Each row below holds a small network's activations on one input, seen along a few directions.
Each table varies a few parts of the input and shows all the possible inputs, shuffled.
A made-up example of a description, with smaller parts first: one of 4 places along a line, together with either a single point or one of 11 places along a line or (one of 3 separate values, together with one of 8 places around a ring).
Shared parts are said once, and a part with two or three values counts as separate values.
In the rows, zero is written as 128.

Table:
R1: [104 104 154 175 141 102 145 150  96 122 114 107  95 138 134 112 115]
R2: [106  91 180 133  96 155 139  93 170  42 119 106 138 138 159 145 183]
R3: [141 197  55  40  98 118  74 156 161 142 140 169 168  85 131 114 169]
R4: [141 112 140 157 162 122 133 157 120 167 125 116 109 119 113 152  80]
R5: [ 92  93 160 175 146 115 149 162  94 104 114 118 107 141 137 101 128]
R6: [116 105 142 171 126 106 165 132 102 126 125  95  91 135 114 111  89]
R7: [135 104 138 164 148 123 151 141 119 156 131 100  97 119 107 131  85]
R8: [168 151  98 121 139 119  84 150 104 189 140 200 211 173 102 112 132]
R9: [141 175  76  32 100 146 122  59 169 120 139 146 150  94 140 131 164]
R10: [120 160 127  93  87 171 140  33 161  82 148 129 128 131 152 147 179]
R11: [144 115 139 148 165 131 106 176 113 158 113 122 114 134 119 152  84]
What do these inputs look like to the network?
> either a single point or one of 4 places along a line or one of 6 places along a line
Start at R5 and move only the place on the line of 6, one step at a time. The first step leads to R1. Which rows follow, in order?
> R6, R7, R4, R11

Table:
R12: [109 171 102  83  73 152 141 110 196  78 145  85  94  79 126 131 157]
R13: [129 134 141 102  87 154 103 116 151  67 122 151 180 132 150 133 195]
R14: [170 133  93 113  88 110 112  94 128 153 146 176 211 176  94  95 157]
R15: [144 181  91  87 120  98  88 159 125 178 126 189 164 119 118 136 129]
R16: [149 171  74  70 138 106  90 161 144 174 150 154 167 113 108 138 129]
R17: [158 178  84  72 112 164 132  38 143 155 145 112  93 107 118 165 111]
R18: [ 98 152 101  85 102 134 143  54 154  86 126 133 133 108 153 112 153]
R19: [108 163 110  70  69 143 149  76 153  90 148 101 108  76 152 123 147]
R20: [133  85 178 215 156 147 167 123 118 149 145 129 157 162 120 148 115]
R21: [124 131 126 103  89 145  84 131 162  68 128 142 181 151 160 138 192]
R22: [133 112 110 146 169 105 123 206  93 173 133 129 122 131  92 136  63]
R23: [103 153 111  75  98 142 149  77 157  78 145 117 126  91 141 124 160]
R24: [162 156 137  86 124 180 102  50 169 136 146 145 135 143 130 183 127]
R25: [107  78 202 185 125 129 124 156 117  80 101 114 132 152 135 126 145]
R26: [148 109 181 181 165 163 138  99 124 141 128  99 101 159 122 186  76]
R27: [145 128 124 163 149 141 170  83  99 163 131  69  49 123 116 169  58]
R28: [136 177  72  93 131 124  74 160 119 191 136 176 164 124 123 101 163]
R29: [ 85  94 154 174 142 105 170  99 117  96 113  89  86 127 141 107 108]
R30: [151 131 129 118 113 172 126  73 162 135 163 182 187 147 121 146 166]
R31: [154 109 115 141 165 112 131 198 120 182 105 115 110 109 103 126  44]
R32: [ 95  71 181 158 144 123 159 132 108  99 111 109 105 160 153 123 141]
R33: [ 93  92 158 169 133 112 174 119 119  96 123  80  74 107 130 127 126]
R34: [109  75 183 191 127 120 107 172 124  80 109 108 130 170 151 135 143]
R35: [119 136 127  97 112 156 110  97 147  74 117 153 166 136 154 130 195]
R36: [155  88 152 193 124  95 148 139  87 155 134 135 174 195  80  83  92]
R37: [133 131 125 166 154  93 124 203  81 178 108 152 123 139 110 133  70]
R38: [167 165  75  67 130 115  94 153 163 188 117 135 158  88 117 136 111]
R39: [127 147 121 182 161 101  97 207  57 159 133 160 129 163 118  92  96]
R40: [118 146 117  72 112 153 149  74 141  80 124 145 135 128 155 112 178]
R41: [106 106 152 174 102 113 164 147 162  92 129  60  34  92 125 137 117]
R42: [147 202  77 110 134 103  73 163 105 159 146 193 168 143 131  98 163]
R43: [118 120 123 165 161 122 103 207  67 189 122 146 119 142 106  93  94]
R44: [118 128 125  73 104 147 131  87 146  84 128 154 145 141 165 125 183]
R45: [ 96  80 189 178 150 132 132 139 110  88 101 112 122 156 140 124 147]
R46: [154  90 111 129 189 112 131 186 113 181 117 113  94  79 100 121  53]
R47: [ 98 102 159 165 105 106 177 117 121 107 132  64  53  93 145 127 108]
R48: [170 150  76  55 157 109 100 141 155 184 131 135 145  57 120 133 116]
R49: [ 96  91 176 159 151 124 176 118 106  97 103 102  91 149 142 110 135]
Changing only one part turns R48 into R46. The same change can be made to R42. Which row results?
> R39
What do these inputs look like to the network?
> one of 2 separate values, together with either one of 4 places along a line or one of 6 places along a line or one of 9 places along a line
Start at R27 and move only the place on the line of 4, one step at a time. The first step leads to R26. Which rows follow, in order?
> R20, R36

Table:
R50: [138 140 102  97 108 107 125 113 110 143 127 168 177 146 123  87 146]
R51: [146 149  96 120 125 116 114  95 106 150 141 163 172 162 119  99 143]
R52: [121 133 123 124 161 106 102 193 125 148 117 145 136 110 136 143 118]
R53: [149 136 141 120 121 182 125  87 155 131 146 140 150 141 126 170 143]
R54: [137 155 106 127 119 140 131  97 102 155 156 173 161 162 115 110 141]
R55: [135 145 104 114 136 127 145  80 131 145 134  93  83 108 121 138  94]
R56: [114 160  91  99  92 116 109 149 125 110 137 156 159 130 122  74 176]
R57: [153 119 137  90 107 147 115  98 168 116 119 134 163 123 134 156 144]
R58: [ 85  47 192 155 136 145 185  95 125  35 107 100 122 163 152 114 149]
R59: [135 133 135 101 107 138 114 113 187 104 137 133 156 108 141 163 164]
R60: [110 151  97  94 104 127 143 127 145 104 131  88  75  74 136 110 131]
R61: [141 120 128 110 159 117 102 175 111 152 101 148 141 126 129 134 101]
R62: [143 138 129 139 170 152 112 155 105 165 130 155 122 141 122 152  99]
R63: [112 151 104 103 119 109 159 108 148 124 134  99  83  76 135 135 117]
R64: [151 131 124 135 178 128  92 159 110 161 112 140 131 143 123 143  97]
R65: [117 131 113 111 142 128  86 210 125 128 114 131 129 107 136 120 132]
R66: [159 128 134 113 125 159 106  84 166 124 131 125 156 140 129 164 143]
R67: [121 160  96 109 108  98 124 128 125 133 141 171 173 133 129  95 167]
R68: [122  79 161 200 157 111 162 153 104 142 132 103 118 119 108 110  94]
R69: [124  99 160 211 125 112 151 162 108 129 127 105 120 150 100 123  73]
R70: [123  68 161 181 165 103 150 166 107 167 111 105  98 126 118 108 112]
R71: [137 103 159 202 115  97 130 180 100 139 127  98 100 173 103 138  87]
R72: [133 135 127  94  90 153  95 134 187  84 135 122 144 104 139 144 174]
R73: [126 151 115 117 131 151 161  83 123 151 150 111  78 110 119 143  96]
R74: [129 136 105  90 117 119 157  93 131 135 118 103  91  90 127 129  98]
R75: [ 67 130 188 174 110 141 132  92 100  49 110 119  90 163 187 127 190]
What do these inputs look like to the network?
> either one of 2 separate values or one of 4 places along a line or (one of 4 separate values, together with one of 5 places along a line)
Change only the choice among 4 separate values in R64. List by row number the other rows that result.
> R51, R55, R66
Change only the place on the line of 5 in R54. List by row number the other rows that result.
> R50, R51, R56, R67

Table:
R76: [101 151 119  75  93 151 136  89 171  73 136 112 115  89 157 132 171]
R77: [ 85  87 173 176 135 128 162 150 120  84 114  86  78 122 144 122 115]
R78: [119 115 108 149 157  72 112 240  88 163 116 123 107 105 109  95  85]
R79: [ 88  97 180 188 142 130 141 146 105  83 112 107  93 148 147 124 136]
R80: [101  87 174 181 130 124 173 130 113 100 118  80  75 125 136 134 107]
R81: [101  82 179 191 138 127 131 147  95  94 110 143 145 179 144 113 152]
R82: [137 191  53  53 125 109 123 128 137 176 132 134  99  67 118 114 110]
R83: [125  72 183 192 134 127 129 151 100 101 115 148 177 196 123 102 147]
R84: [116 143 125  91  99 151 108  84 145  85 131 169 183 150 156 122 209]
R85: [100  92 179 188 131 126 132 151  99  87 111 119 113 174 148 116 144]
R86: [115  80 187 192 134 116 133 139 103  94 114 148 167 193 138 111 149]
R87: [134 180  49  52 116  93  89 186 141 153 131 147 141  72 123 102 133]
R88: [128 139 132  93  95 140 108  79 152  86 137 175 205 163 150 121 205]
R89: [103  87 162 173 130 118 180 118 122 104 112  56  57 114 124 134  81]
R90: [137 112 129 169 157  85  92 242  96 167 111 154 160 139 107  98 110]
R91: [145  85 162 163 182 143 144 151 135 161 112  68  66 101 117 190  50]
R92: [158 111 146 182 158 114  92 187  90 189 128 168 173 178  98 129  97]
R93: [170 169  89  87 117 139  70 132 140 178 146 194 210 150 111 135 147]
R94: [137 138 109  95  89 144 174  40 178 112 153  90  95  84 121 140 128]
R95: [115 153 124  89  91 149 108  89 149  77 132 144 149 145 161 126 199]
R96: [120 126 110 148 167  89 149 180  87 189 120 105  65 100 107 109  62]
R97: [104 162 124  86 102 152 116  83 157  71 134 133 128 116 160 134 193]
R98: [146 127 119 165 176 117 147 133  79 201 134 111  88 128 102 130  48]
R99: [163 189  64  72 134 139 121  81 126 187 147 143 120  96 114 137  96]
R100: [120 148 109  77  88 140 154  62 171  90 131  87  90  81 138 143 132]
R101: [138 128 131  95  95 153 105  93 148  94 137 178 215 169 134 111 203]
R102: [150 173  70  75 117 107  70 189 148 157 130 177 196 109 122 107 159]
R103: [119  80 159 188 133 120 197  96 129 127 135  57  66 117 109 133  79]
R104: [176 178  80  85 132 152 106  89 133 184 153 180 176 148 106 149 119]
R105: [118 150 122  83  88 148 149  72 163  88 138 109 109  93 149 143 161]
R106: [162 117 137 180 173 126 129 144  83 196 137 150 141 178  91 144  69]
R107: [165 148 109  63 138 167 117  94 193 146 131 100  93  67 130 197  97]
What do these inputs look like to the network?
> one of 2 separate values, together with either a single point or one of 6 places around a ring or one of 9 places along a line
Changing only the choice among 2 separate values turns R91 into R107. The same change can be made to R106. Which row results?
> R104
Change only the place on the ring of 6 in R87. List by row number the other rows that result.
> R82, R93, R99, R102, R104
Change only the place on the line of 9 in R101. List by row number the other rows that result.
> R76, R84, R88, R94, R95, R97, R100, R105
